Each row below holds a small network's activations on one input, seen along a few directions.
In each table, some parts of the input vary, and every possible input appears once, in random order.
A made-up example of a description, with smaller parts first: ring(5) and (point or line(11) or (values(3) and line(6))).
Shared parts are said once, and a part with two or three values counts as separate values.

Other details of the inputs shift rows strongly along two fixed directions, in all tables alike. That doesn't count.

A family of inputs:
r1: [  0  -9   4  -1  -5   2  -4   1   5   1 -16   1]
r2: [ -2  -6  10   7   2  -1   0   2   0   3 -12   0]
r3: [  2   7  -7 -11   0  14  -6  -7  -7   1  26   2]
r4: [ 4 -1  6 -2  1 10 -9  0  0  7  2  6]
r5: [  3   6  -8 -14  -4  14  -7  -5   0  -6  26   0]
r6: [ 2 -3  1 -6 -4  8 -7  0  4 -1  0  2]
r7: [11 10  2  7  2 -9 -2 10  4 -4  5  1]
r8: [  1  -8  18  12   3  -1  -5   7   6   8 -19   4]
r9: [-10  -6 -14  -6  -7  -5   9  -9  -3  -6  -8  -7]
r10: [ 4 13 -1  1  5 -9  2  9  5  0  4 -3]
r11: [  1   3  -6 -11  -4  10  -6  -4   1  -4  16   0]
r12: [  2  -9  14   7   1   2  -7   5   5  12 -23   8]
r13: [ -1   0 -22  -2  -6 -13  19  -7   2  -6  -6 -10]
r14: [  0 -11  11   5   0   1  -4   2   1  10 -25   5]
r15: [ 0  0  4  0  2 -1  1  3 -4 -7  5  1]
r16: [-12 -13  -6   6  -3 -13  13  -7  -6   5 -32  -3]
r17: [-14  -3 -12   2  -1 -10  15 -11 -10  -5  -3 -10]
r18: [ -1  -9  15  11   2  -3  -2   5   4   6 -21   2]
r19: [ 1  6  1 -4  3  3 -2  2 -4 -8 23  2]
r20: [  1  -6   6  -2  -4   4  -6   2   7   2 -11   3]
r21: [ 1  4 -5 -8  0 11 -5 -6 -5  2 17  2]
r22: [ 3  0 10  2  3  8 -7  2  1  2  5  2]
r23: [-2  0  3  2  2  3  0 -2 -2  1  6 -1]
r24: [ 1  6  1 -4  3  3 -2  2 -4 -8 22  2]
r25: [  1  -8  16   9   3  -7  -1  10   3   0 -20   5]
r26: [  1  -6   5  -1  -4   4  -7   2   8   2 -11   3]
r27: [ -1  -8   4   0  -5   1  -4   2   7   2 -15   2]
r28: [  0 -10  11   6   0   1  -4   2   2  10 -25   6]
r29: [ -5  13 -26 -11  -5  -8  10  -7   1  -4   7 -12]
r30: [ 10  -2   1   7   2  -4   4   3   6   9 -14   3]
r31: [ 4 18 -5 -3  5  2 -2  2  4  4 20 -5]
r32: [11  6  3  7  4  0  3  4  6  3  9 -1]
r33: [ 3  9  1 -5  4 13 -7 -3 -2 -2 32  1]
r34: [ 2 -4 12  5  3 -3 -2  8  1 -3 -7  4]
r35: [-35 -13 -36   5  -7 -43  48 -20 -23 -17 -30 -22]
r36: [  4   4  -2 -10  -3  13 -10  -1   4  -2  19   3]
r37: [  6   4   3  14   1  -9   0   7   6   5 -12  -2]
r38: [  2   3  -5 -12  -4  12  -7  -4   1  -5  17   0]
r39: [ -1  -5  10   7   3  -7   1   7   1  -2 -11   4]
r40: [  6   7   1   1   3  -1  -5   6   8  13 -12   2]
r41: [ 0  0  7  2  3  5 -3  0 -1  1  5  0]
r42: [ 3  6  4 -4  4  4 -4  3 -3 -7 22  4]
r43: [ 0  9 -3 -6  3 11 -4 -5 -5 -3 31 -1]
r44: [12 10 -3  0  5 -3  6  6  2 -6 23 -1]
r45: [  1  -8  16   9   3  -7  -1  10   2  -1 -21   5]
r46: [-11   0 -20  -8  -3  -2  11 -15 -13  -3   8  -6]
r47: [  0 -11  11   5   0   1  -4   2   2  10 -25   5]
r48: [ 11  13 -12  -5  -5   3  -7   1   6  -4  15  -2]
r49: [-29  -5 -46 -12 -12 -23  36 -27 -19 -17  -4 -23]
r50: [ 3 -5 10  2  1  6 -9  2  3 10 -9  8]
r51: [ 1  6  0 -4  3  2 -1  1 -5 -8 20  1]
r52: [  6  13 -16  -2  -1  -1   0  -4  -3   1  13  -2]
r53: [ 1  5  0 -4  3  2 -1  1 -5 -9 20  1]
r54: [-1  1  7  3  3  4 -3  0  1  2  6  1]
r55: [  0  -5  13   7   3   1  -4   3   2   5 -11   2]
r56: [  2 -10  14   6   1   2  -7   5   5  12 -23   8]
Description of these inputs: line(4) and (values(3) or line(11)).
Question: Changing only the line(4) part turns r47 into r6. The same change can be made to r14. Which row results?
Answer: r1
Question: Which other rows does r39 become when the line(11) part takes its other values? List them by row number.
Answer: r15, r19, r24, r25, r34, r35, r42, r45, r51, r53
Question: Which other rows does r44 become when the values(3) part takes its other values? List them by row number.
Answer: r7, r10
Question: Which other rows does r48 become when the values(3) part takes its other values? List them by row number.
Answer: r13, r29

A family of inputs:
r57: [ 13  13  29 -14   5  51 -45   4   4  10  49  18]
r58: [ 31   8  34   0  11  30 -35  20  15  10  31  23]
r59: [ -5  -6   6  11   0 -19   7   8   7   4 -39  -3]
r60: [-18  12 -39  -9  -3 -16  27 -18 -16 -17  19 -19]
r61: [-12  10 -32 -10  -1 -10  22 -15 -15 -14  25 -16]
r62: [ 15   9  11  -5   6  14 -16   8   7   3  29   9]
r63: [ 12 -13  33  19   5  -3 -11  19  16  13 -39  12]
r64: [-12   3 -25  -7  -4 -19  18 -12 -11  -7  14 -12]
r65: [ -4  27 -32 -20   0   6   7 -13 -13 -17  58 -13]
r66: [  9  -9  20  13   5  -1  -6  13   9   8 -23   8]
r67: [-13 -17  -4  -4 -14   0   4  -9  -5  -8 -21  -2]
r68: [ -7 -20  -4   4 -10  -1   0  -9   2  14 -44   1]
r69: [ -2 -14   7  15   0 -16  12   4   0   4 -37   0]
r70: [ -8  -3  -5   8   0 -16  14  -1  -1  -3 -23  -7]
Question: Describe the family of inputs behind these rows.
Answer: values(3) or line(11)

A family of inputs:
r71: [ 13  22  -2 -11   6  14 -10   5   0 -11  54   2]
r72: [-14 -20   8   6  -2  -1   3  -7  -6   8 -31   2]
r73: [ -9   0  -5   8   4 -15  16  -2 -10  -7  -1  -6]
r74: [  7  19   4  -7  11  16  -8   0 -11  -8  61   3]
r75: [ 15   0  39  15  12   9 -19  20   8   8   1  16]
r76: [ 13 -18  33   9  -3  10 -24  18  24  16 -46  16]
r77: [ 25   5  36  10   8  10 -25  27  21   6   0  16]
r78: [ -6  18 -35 -12  -2 -11  20 -11 -11 -22  39 -15]
r79: [-6 -4 -2 -9 -2 12 -5 -9 -6  1 10  2]
r80: [-12  17 -52 -34 -12   9  13 -29 -18 -21  57 -17]
r81: [-18   2 -26   1  -1 -26  31 -12 -17 -16   3 -17]
r82: [-11  23 -41 -18   0  -8  24 -19 -23 -25  60 -18]
r83: [-12 -23   3   7  -8 -12   8  -1   3   6 -55  -1]
r84: [ 13  -7  28  -1   1  23 -28  10  13  12  -5  16]
r85: [ -6 -12   3  18  -2 -31  19   9   6  -3 -49  -6]
r86: [ -6   6 -37  17  -5 -48  38  -4   4   7 -53 -23]
r87: [ 18   5  29 -10   6  42 -39   8   8  11  35  20]
r88: [ 22   7  24 -12   2  40 -39  10  14   9  33  19]
r89: [-15   8 -26  -3   1 -17  25 -13 -19 -16  22 -14]
r90: [ 12   4  22 -11   5  37 -32   3   3   9  35  16]
r91: [ -7  -5 -38   5 -13 -29  25 -13   7  14 -56 -17]
r92: [ -7 -14  16  22   5 -23  12   7  -2   3 -39   0]
r93: [  9 -21  41  13   1  13 -25  17  18  20 -45  18]
r94: [-19 -14 -21  -4 -11 -15  19 -15  -7  -4 -30 -11]
Question: Changing only one part turns r73 into r79. The same change can be made to r78. Which row results?
Answer: r80
Question: Describe the family of inputs behind these rows.
Answer: values(2) and (point or line(11))
